Here are a small network's activations along a few directions, averaged over the inputs that share one value of a field.
Related values have similar rows: they may be neighbours, one step apart, or belong to one group.
In the rows, 500 means zero.
Strong random noise was added to every row along 20 fixed directions; ignore it. To show where, here is one row again and again, with new noise each time:
[516 273 371 609 400 476 632 553 429 466 573 312 362 453 410 406 569 606 469 624 216 586 559 585 636 607 519 593 380 386 775 675]
[669 485 512 604 284 517 644 536 544 275 409 545 464 378 318 426 489 485 296 361 453 455 681 335 642 455 543 482 577 662 376 609]
[541 499 356 259 260 434 396 474 842 647 346 591 523 508 412 677 446 680 511 296 513 561 588 255 423 436 526 617 556 458 527 372]
[702 582 326 559 570 675 316 318 475 494 332 497 447 473 546 616 751 559 550 564 477 366 664 527 583 441 428 303 448 473 427 430]
[390 613 436 469 437 457 501 717 327 368 486 601 554 622 381 455 459 364 481 621 625 491 572 560 399 680 389 514 416 742 499 696]
[527 309 595 683 475 411 363 723 511 711 568 382 494 415 549 489 434 625 392 431 462 312 245 560 418 327 436 495 334 430 233 537]
[494 362 552 706 595 608 278 575 386 735 778 378 443 398 553 382 525 497 380 445 445 489 323 634 410 513 572 374 458 374 595 330]
[278 421 444 334 450 360 690 399 517 480 533 480 511 675 580 559 635 595 608 611 415 481 394 231 641 446 600 531 519 555 580 628]
[650 467 226 296 366 506 394 700 550 274 557 590 373 510 551 506 401 498 377 422 465 466 851 305 408 398 445 558 515 591 420 340]
[500 486 429 448 470 590 358 703 359 292 564 424 381 435 361 529 536 602 493 404 509 395 692 377 544 406 491 473 523 520 469 382]
[561 252 404 437 152 424 293 571 505 558 614 443 495 450 611 444 549 558 386 317 444 595 465 468 560 512 526 504 480 495 401 530]
[326 528 422 372 704 639 545 553 297 497 216 559 644 428 433 618 532 349 637 584 587 412 758 378 607 448 409 548 522 469 459 467]
[460 523 708 597 405 578 659 365 512 411 265 538 476 408 426 393 483 527 518 553 534 384 490 488 576 415 510 546 620 559 366 650]
[329 413 606 621 754 612 396 531 549 559 188 501 472 305 119 583 322 431 534 416 450 353 612 352 513 516 321 499 570 485 352 418]
[572 589 407 347 570 506 618 559 718 434 440 626 803 469 354 608 474 540 450 337 451 775 489 408 629 675 522 475 348 578 629 465]
[496 566 532 500 692 561 503 370 469 460 519 421 411 315 640 444 721 563 586 576 517 377 409 525 478 239 546 505 520 469 474 512]
[559 732 571 533 439 450 460 382 437 487 438 555 661 409 419 464 601 625 553 421 649 426 507 491 505 468 524 560 552 495 536 638]
[409 272 379 498 372 520 355 362 389 396 526 405 444 471 615 424 644 693 565 569 330 602 383 531 694 665 446 399 436 559 482 614]
[680 674 524 569 639 560 522 341 453 491 439 579 646 370 358 452 611 396 440 394 426 572 625 581 702 549 480 376 569 436 493 572]
[466 369 554 350 527 605 499 626 589 641 311 636 589 562 455 652 549 419 519 682 516 678 464 702 647 614 659 374 310 608 523 387]
[406 300 370 704 363 624 734 523 399 771 327 393 461 322 428 596 509 219 352 327 459 724 521 539 605 716 415 432 618 464 486 581]
[401 546 747 607 491 334 642 462 377 429 462 582 539 625 392 400 377 440 507 561 471 422 419 572 628 598 421 473 593 573 298 779]


Field PILOD:
beso: [594 683 432 550 570 731 551 330 571 101 465 537 431 524 721 477 490 632 548 544 644 327 507 313 373 445 436 403 513 706 422 341]
misug: [601 516 615 423 431 527 480 560 660 627 581 562 549 553 385 321 653 421 426 663 424 562 400 697 497 428 706 514 355 503 705 606]
biv: [453 666 727 450 474 507 450 590 564 472 616 583 585 534 424 352 527 504 471 541 602 612 195 770 403 561 597 449 424 684 494 597]
punog: [418 478 803 540 476 340 508 455 350 572 595 563 814 456 487 300 418 394 449 422 580 506 390 475 647 460 654 572 592 473 435 648]
zamo: [385 537 328 479 534 473 435 631 532 489 553 343 246 587 601 677 426 539 561 433 588 374 472 332 212 342 307 536 543 479 355 371]
zav: [324 475 501 479 410 644 544 752 350 588 286 399 451 392 414 536 619 499 521 632 601 379 390 553 457 254 479 525 449 581 304 580]
gopas: [507 724 490 375 657 624 364 580 502 658 368 590 456 406 412 560 451 347 536 485 666 547 571 735 323 404 377 461 575 468 316 386]
sital: [236 272 529 444 664 298 384 536 334 637 582 508 667 499 562 470 337 686 631 644 385 547 300 524 639 614 473 565 374 419 458 559]
gug: [359 375 477 463 593 552 629 523 473 361 548 431 434 535 613 387 415 391 492 555 395 531 422 423 533 424 397 514 522 512 361 535]
lopa: [401 531 337 607 798 676 634 478 397 633 300 542 638 279 229 543 598 386 437 558 388 526 635 359 652 578 486 399 491 544 645 511]
pabom: [564 662 655 463 428 397 453 471 462 450 516 510 501 327 373 460 598 690 580 486 637 558 399 706 552 451 650 551 508 527 567 594]
tam: [377 506 530 438 501 763 340 504 396 495 585 576 547 469 401 404 476 418 465 435 523 703 496 533 625 683 549 279 607 580 547 324]
sevob: [722 682 295 688 443 427 755 534 413 489 634 488 525 470 487 453 707 387 229 502 428 457 567 382 526 421 546 416 503 625 541 724]
guba: [605 326 430 347 416 535 198 313 619 427 574 543 484 598 350 248 567 483 500 675 193 529 741 458 623 610 601 537 432 414 823 502]
zupa: [319 389 394 337 452 624 597 661 600 642 415 424 605 526 540 416 482 592 504 641 350 495 347 377 444 263 455 649 360 392 524 534]
bas: [245 169 539 660 383 519 359 417 616 592 299 400 403 331 293 425 386 504 447 449 357 577 283 396 501 657 343 460 561 671 316 623]
paba: [434 566 608 505 395 512 619 336 600 525 646 546 456 702 640 487 404 734 485 481 458 478 320 335 511 463 640 436 692 481 541 337]
fezo: [401 432 650 369 430 532 268 453 811 249 207 523 523 714 415 683 333 432 686 355 651 392 526 306 383 617 296 514 476 660 246 365]
The values of PILOD form a ring.
- List every value one step from biv, in the order listed. => lopa, fezo
- List every value one step from pabom, in the order listed. => beso, tam
- List every value one step from sevob, in the order listed. => zav, paba
- List every value one step from gopas, in the order listed. => sital, gug

Field LEV:
tas: [749 465 360 665 489 498 519 497 680 461 513 515 549 217 642 286 423 286 268 340 472 557 558 518 224 475 346 669 417 551 470 613]
zakal: [463 603 488 393 666 578 260 370 563 411 738 445 612 439 586 554 599 395 544 136 662 640 370 337 440 563 482 350 570 523 529 259]
venoz: [360 370 646 391 603 266 328 463 459 562 608 541 419 595 536 482 408 482 617 584 428 455 456 560 504 536 504 551 551 448 464 486]
nopas: [562 643 702 753 362 442 567 606 464 330 681 430 413 521 178 521 452 560 378 247 630 524 405 529 531 691 585 367 572 648 527 573]
raziv: [435 561 622 536 374 553 623 599 355 582 524 476 637 535 538 444 373 712 558 495 596 486 443 576 509 478 562 622 517 311 585 524]
gabi: [627 390 573 491 329 486 722 641 688 409 570 325 553 854 673 678 526 486 571 447 507 401 477 405 500 432 553 595 280 310 620 471]
digiv: [446 455 650 733 509 538 535 416 274 603 520 401 756 452 547 513 594 216 489 386 710 505 436 466 587 639 565 478 526 469 587 555]
bok: [524 604 370 693 644 609 445 289 392 534 442 484 613 575 498 426 697 428 479 650 410 363 513 432 509 545 401 364 423 520 556 617]
zokof: [440 527 420 413 432 562 677 484 413 442 406 404 633 381 399 563 513 497 566 310 467 766 628 460 704 611 449 592 614 356 629 537]
velet: [400 424 648 687 404 456 357 75 463 684 447 620 406 424 620 381 377 814 553 614 504 484 331 575 491 708 611 459 724 513 560 400]
vavev: [332 432 586 314 537 569 447 813 326 523 716 416 583 553 476 558 597 255 503 396 656 581 436 485 553 430 648 441 468 500 540 361]
The values of LEV form a line.
- A walk along LEV starts at bok and steps to its neighbour zokof. Put venoz, raziv, gabi, vavev in the order it reaches them. => vavev, raziv, gabi, venoz
- How many steps from neighbour to neighbour lead from zakal to velet, at the fewest? => 6
